These are the activations of a small neural network, seen along a few directions. Each row is one input.
In each table, some parts of the input vary, and every possible input appears once, in random order.
Descriptions start from the smaller parts, as in this example, which fits no table here: one of 5 places around a ring, together with either a single point or one of 11 places along a line or (one of 3 separate values, together with one of 4 places along a line).
Shared parts are said once, and a part with two or three values counts as separate values.

Rows:
row 1: [-1.172,3.215,7.002,0.830,0.270,3.373,-2.391,-0.943,2.404,-0.264,4.172,0.733,-1.578]
row 2: [1.243,2.827,5.797,-0.742,-2.794,7.238,-4.975,-0.251,2.810,0.743,4.516,2.589,-0.960]
row 3: [3.415,-0.371,2.361,1.451,4.336,-1.960,1.207,-1.266,-3.079,-3.844,2.164,-3.960,-3.913]
row 4: [6.550,-1.159,0.599,0.254,2.997,0.976,-0.297,0.927,-4.250,-4.480,3.087,-1.069,-3.503]
row 5: [-9.277,-3.130,-0.392,3.490,0.876,-3.819,3.504,-1.507,3.789,1.380,-4.904,0.473,2.871]
row 6: [-3.373,-0.897,-7.106,-0.096,-6.415,-7.220,1.538,1.049,-0.072,0.546,-5.698,2.215,4.378]
row 7: [-0.005,4.246,-2.021,-3.771,-5.059,-0.996,1.393,-0.910,4.384,6.821,-3.641,0.485,3.702]
row 8: [-0.713,-3.313,-4.849,-4.058,2.694,-5.587,4.975,0.509,-0.442,3.374,-6.339,-1.186,-0.968]
row 9: [-2.545,1.604,7.162,3.774,3.019,2.058,-4.289,-0.369,0.848,-2.278,4.154,-1.036,-0.961]
row 10: [8.838,-2.453,-3.522,-3.608,0.578,4.345,-0.429,3.666,-2.752,-3.751,2.523,-1.320,-3.216]
row 11: [-2.962,-0.571,-5.033,2.476,-0.504,1.591,-0.234,-0.906,-3.637,1.753,-0.033,2.076,4.148]
Q: What is each input in this table made of?
A: either one of 5 separate values or one of 6 places along a line
Q: Which other rows belong to the same alternative as row 1? List them by row number.
A: row 2, row 3, row 4, row 9, row 10

Rows:
row 12: [1.544,-0.609,-4.338,-2.649,-1.299,-1.824,1.746,0.962,-0.664,1.476,-2.639,0.081,0.658]
row 13: [-5.801,1.458,3.565,2.349,-0.535,-0.968,-0.378,-1.078,3.159,1.094,-0.121,1.042,1.736]
row 14: [-2.660,-1.011,-0.331,1.006,1.117,-1.719,1.977,-0.737,0.751,0.926,-1.808,0.035,0.892]
row 15: [1.500,-3.423,-5.136,-0.148,1.825,-4.226,3.779,1.187,-2.717,-1.807,-3.051,-1.050,-0.110]
row 16: [6.120,0.716,8.085,1.937,5.042,6.184,-4.334,-0.290,-2.718,-5.942,8.267,-2.404,-6.214]
row 17: [3.800,-1.604,-6.381,-2.587,-1.288,-2.912,2.116,1.190,-2.641,0.210,-3.129,-0.419,0.349]
row 18: [-2.771,1.873,-0.503,-0.110,-3.055,0.713,-0.973,-0.159,1.652,2.456,-0.333,1.842,2.734]
row 19: [-3.641,2.439,2.241,0.070,-3.594,1.103,-2.036,-0.885,3.950,2.837,-0.453,1.591,2.170]
row 20: [-0.745,-2.601,-3.071,-0.248,1.796,-3.144,3.262,0.755,-0.872,-0.376,-2.680,-0.498,0.078]
row 21: [-4.986,0.156,0.806,2.170,0.023,-0.983,0.385,-0.661,0.963,0.922,-0.411,1.365,2.054]
row 22: [-0.374,0.973,-1.595,-1.380,-1.927,-0.389,0.456,-0.499,0.983,2.779,-1.787,0.604,1.493]
row 23: [8.012,1.633,6.657,-0.410,1.895,8.164,-5.998,0.217,-1.846,-4.576,8.144,-2.189,-5.840]
Q: Changing only one part turns row 16 into row 23. The same change can be made to row 21. Which row results?
A: row 18
Q: What is each input in this table made of?
A: one of 2 separate values, together with either a single point or one of 5 places along a line
Q: Change only the choice among 2 separate values in row 20. List by row number the other rows that result.
A: row 12

Rows:
row 24: [-1.842,-2.388,-3.547,-0.284,0.242,-1.469,1.953,0.899,-0.696,0.460,-2.048,0.843,1.144]
row 25: [0.298,1.100,0.261,0.415,-1.862,0.583,-1.146,0.065,0.174,-0.318,0.576,0.982,0.809]
row 26: [2.726,-0.730,2.922,1.208,3.424,3.818,-1.892,0.165,-2.499,-3.198,4.469,-0.831,-2.996]
row 27: [-3.527,1.382,1.653,0.602,-1.010,-0.068,0.192,-1.158,2.974,2.440,-0.714,0.804,1.609]
row 28: [-0.828,1.738,7.373,1.995,2.184,3.743,-2.901,-1.101,1.383,-1.297,4.318,-0.638,-2.108]
row 29: [1.490,0.894,4.880,2.790,1.559,2.959,-3.080,-0.343,-1.148,-3.809,4.498,-0.659,-1.955]
row 30: [4.977,-0.782,2.946,0.132,4.038,1.371,-0.991,0.206,-2.527,-3.961,3.369,-2.443,-4.640]
row 31: [-0.684,2.533,3.573,-0.408,-1.927,2.954,-2.456,-1.154,2.867,1.892,1.206,0.403,0.241]
row 32: [-1.289,0.557,-0.832,0.873,-1.402,-1.136,-0.016,0.193,0.299,0.109,-0.447,0.924,1.698]
row 33: [-1.449,-1.468,-3.626,-0.095,0.375,-1.784,2.086,0.073,-1.423,1.273,-1.996,0.681,1.530]
row 34: [-5.261,0.153,0.739,0.766,-1.091,-1.390,0.933,-0.749,3.279,2.305,-2.354,1.154,2.026]
row 35: [2.826,0.025,-0.895,-1.424,-0.530,2.906,-1.441,0.567,-1.186,0.047,1.519,0.108,-0.746]
row 36: [-2.138,1.997,2.699,0.025,-1.474,1.623,-0.904,-1.100,2.917,1.987,0.450,0.691,0.759]
row 37: [0.024,-1.135,-2.631,-0.382,0.353,-0.060,1.171,0.502,-1.050,0.546,-0.606,0.484,0.757]
row 38: [3.778,-0.516,-1.559,-1.821,0.441,-0.595,0.978,0.636,-1.102,-0.916,-0.745,-1.643,-1.601]
row 39: [0.428,-2.419,-3.432,-1.409,0.882,-3.823,2.836,1.156,-0.723,-0.422,-3.139,-0.980,-0.415]
row 40: [1.631,1.738,1.036,-0.113,-2.320,1.915,-2.706,0.226,0.146,-0.459,1.488,0.523,0.289]
row 41: [-3.135,-0.803,-1.760,1.038,-1.525,-2.623,0.805,0.419,0.641,0.102,-1.849,1.472,1.998]
row 42: [-5.088,1.242,0.540,0.532,-0.765,-1.831,1.041,-0.993,2.539,3.143,-2.038,0.823,2.376]
row 43: [2.380,-1.251,-2.508,-1.200,0.841,-2.327,2.094,0.374,-1.039,-0.387,-1.833,-1.339,-0.768]
row 44: [0.766,-1.404,-3.526,-1.275,1.035,-4.055,2.936,0.518,-1.430,0.321,-3.122,-1.311,0.057]
row 45: [5.253,-0.062,-0.765,-2.438,0.133,0.493,-0.550,0.626,-1.242,-0.786,0.223,-1.584,-2.386]
row 46: [1.607,-0.595,-1.582,-0.840,-0.077,1.651,0.059,0.389,-1.183,0.132,0.413,0.548,-0.146]
row 47: [-2.943,0.194,-1.957,1.316,-1.525,-2.854,1.001,-0.416,0.029,0.795,-1.638,0.985,2.468]
Q: What is each input in this table made of?
A: one of 4 places along a line, together with either a single point or one of 5 places along a line
Q: Changing only the place on the line of 4 turns row 40 into row 35. The same change can be made to row 25. Which row results?
A: row 46
Q: Change only the place on the line of 5 in row 45. List by row number the other rows that result.
A: row 38, row 39, row 43, row 44
Q: Which other rows agree with row 34 in the place on the line of 4? List them by row number.
A: row 27, row 28, row 31, row 36, row 42
Q: Start at row 28 and move only the place on the line of 4, one step at a time. The first step leads to row 29. Which rows follow, in order?
A: row 26, row 30

Rows:
row 48: [-5.778,0.265,0.455,0.733,0.085,0.350,0.695,-0.572,2.405,1.498,-0.714,1.468,2.380]
row 49: [-4.519,1.181,0.117,0.097,-3.153,-1.944,0.747,-0.513,4.570,3.597,-3.470,0.860,2.692]
row 50: [4.015,-1.134,-3.070,-0.547,-0.333,0.143,-0.594,1.106,-2.204,-1.977,0.196,-1.001,-0.814]
row 51: [5.291,2.572,4.158,-1.224,-0.441,5.429,-4.017,-0.613,-0.797,-0.680,3.975,-0.383,-3.296]
row 52: [1.118,1.422,7.151,2.693,4.385,3.411,-2.211,-1.417,-0.899,-2.279,4.825,-1.591,-2.887]
row 53: [-1.287,-3.310,-3.771,0.555,2.020,-2.955,3.169,0.755,-1.810,0.011,-2.554,0.459,0.476]
row 54: [-3.310,1.667,3.170,2.676,-0.120,0.955,-1.365,-0.491,0.706,-1.350,2.732,0.688,0.912]
row 55: [6.530,-1.094,2.532,-1.141,3.050,3.161,-1.006,0.489,-2.753,-4.020,3.830,-2.837,-4.767]
row 56: [-3.671,-2.133,-2.011,1.036,2.507,-1.989,2.240,-0.260,-0.052,-0.364,-2.141,0.664,0.753]
row 57: [3.275,0.882,-2.290,-0.832,-1.503,0.735,-1.242,0.997,-2.055,-0.944,1.027,0.316,0.549]
row 58: [0.330,-3.273,-4.745,-1.675,0.547,-1.601,3.017,1.180,-1.628,-0.502,-2.529,-0.282,0.547]
row 59: [-2.631,-0.435,2.982,3.066,1.653,-0.227,-1.555,-0.329,-0.355,-1.914,1.358,-0.044,0.368]
row 60: [-2.548,0.267,-1.457,-1.145,-3.160,1.232,-0.673,-0.541,2.601,3.259,-1.486,2.488,3.014]
row 61: [-5.229,-0.732,-0.158,2.182,1.906,-1.349,1.888,-0.752,0.309,1.314,-1.584,1.018,2.508]
row 62: [7.425,0.465,1.466,-1.446,2.023,3.576,-1.412,0.652,-2.646,-2.451,4.106,-2.401,-4.292]
row 63: [0.706,-0.164,-5.161,-2.318,-1.502,-0.267,1.336,0.862,-0.920,2.172,-2.115,1.178,2.205]
row 64: [1.675,2.726,7.138,1.630,0.091,5.628,-3.803,-0.901,1.548,-0.650,5.216,-0.565,-2.554]
row 65: [-2.561,1.200,-1.338,-1.674,-4.079,-1.953,0.320,-0.890,3.866,4.164,-3.475,1.417,3.048]
row 66: [-0.200,1.809,1.529,0.392,-3.339,1.864,-2.583,-0.019,1.010,0.104,2.337,1.923,1.541]
row 67: [1.435,-1.272,-5.806,-2.555,-1.239,-4.023,2.945,0.609,0.165,2.026,-4.917,-1.216,0.849]
row 68: [2.971,-2.362,-2.158,0.190,0.529,-0.618,0.334,0.875,-2.841,-3.280,0.215,-1.339,-1.077]
row 69: [3.782,3.165,5.568,-0.012,-0.412,5.867,-3.901,-1.479,0.886,-0.249,5.125,0.081,-1.947]
row 70: [-5.253,0.189,-0.039,1.641,1.004,-4.526,2.875,-1.100,1.568,2.223,-3.574,-0.047,2.539]
row 71: [1.483,0.862,0.272,-1.271,-3.187,1.791,-3.250,0.909,-0.165,-0.612,0.891,1.355,-0.058]
row 72: [-1.182,0.939,-2.907,-2.444,-4.306,-2.785,0.729,-0.101,1.618,4.010,-4.347,1.041,1.877]
row 73: [-4.147,-1.150,-1.683,0.396,1.026,-5.765,3.585,-0.036,0.741,0.703,-3.383,-0.167,0.762]
row 74: [2.302,-0.038,5.255,1.864,4.400,2.171,-1.607,-0.803,-1.781,-3.482,4.635,-1.920,-4.610]
row 75: [0.229,-2.182,-5.053,-1.374,-0.550,-5.143,4.399,0.317,-1.001,0.986,-4.607,-1.450,0.800]
row 76: [7.037,1.853,1.871,-1.363,1.020,4.500,-2.853,-0.267,-2.177,-1.103,3.894,-1.606,-3.140]
row 77: [-5.857,1.395,0.140,1.061,-1.017,-3.238,2.101,-1.436,3.036,2.994,-2.805,0.288,2.657]
row 78: [1.215,-1.705,-5.825,-1.986,-0.500,-1.212,2.633,1.350,-1.508,1.094,-2.269,0.159,1.035]
row 79: [0.396,1.985,7.860,1.150,2.175,4.847,-3.719,-1.031,1.149,-1.935,5.771,-1.215,-3.277]
row 80: [-4.672,0.594,-0.165,1.084,-2.422,0.867,0.300,-0.237,2.774,2.981,-1.189,2.031,2.883]
row 81: [-2.147,1.795,2.988,2.167,-2.426,1.873,-2.169,0.357,1.706,-0.464,2.351,1.362,1.169]
row 82: [-1.346,-1.340,1.239,1.958,2.086,-1.209,-0.524,0.529,-1.131,-3.594,1.477,-0.081,-1.156]
row 83: [5.159,-0.714,3.441,1.197,4.906,2.082,-0.580,-0.129,-2.920,-3.705,3.764,-2.051,-4.625]
row 84: [1.541,-2.024,-0.572,1.293,2.595,-1.298,0.494,1.201,-2.289,-3.827,0.620,-0.218,-1.182]
row 85: [-1.003,-0.329,-2.865,-2.357,-3.202,0.774,-0.807,0.322,0.880,2.814,-2.643,2.014,1.624]
row 86: [0.494,0.338,-4.937,-2.988,-2.831,-3.693,2.020,0.702,0.309,3.261,-4.033,0.022,2.002]
row 87: [-1.072,-2.180,-3.321,-0.708,1.715,-5.463,4.044,0.705,0.086,0.171,-4.509,-0.415,0.491]
Q: What is each input in this table made of?
A: one of 4 places along a line, together with one of 10 places around a ring
Q: Changing only the place on the line of 4 turns row 51 into row 72. The same change can be made to row 55. Which row results?
A: row 75
Q: Changing only the place on the line of 4 turns row 49 into row 64. The same change can be made to row 86. Which row results?
A: row 76
Q: Start at row 62 and move only the place on the line of 4, one step at a time. The first step leads to row 50. Which rows follow, in order?
A: row 78, row 67
Q: Start at row 79 and move only the place on the line of 4, one step at a time. The first step leads to row 54. Which rows follow, in order?
A: row 48, row 77
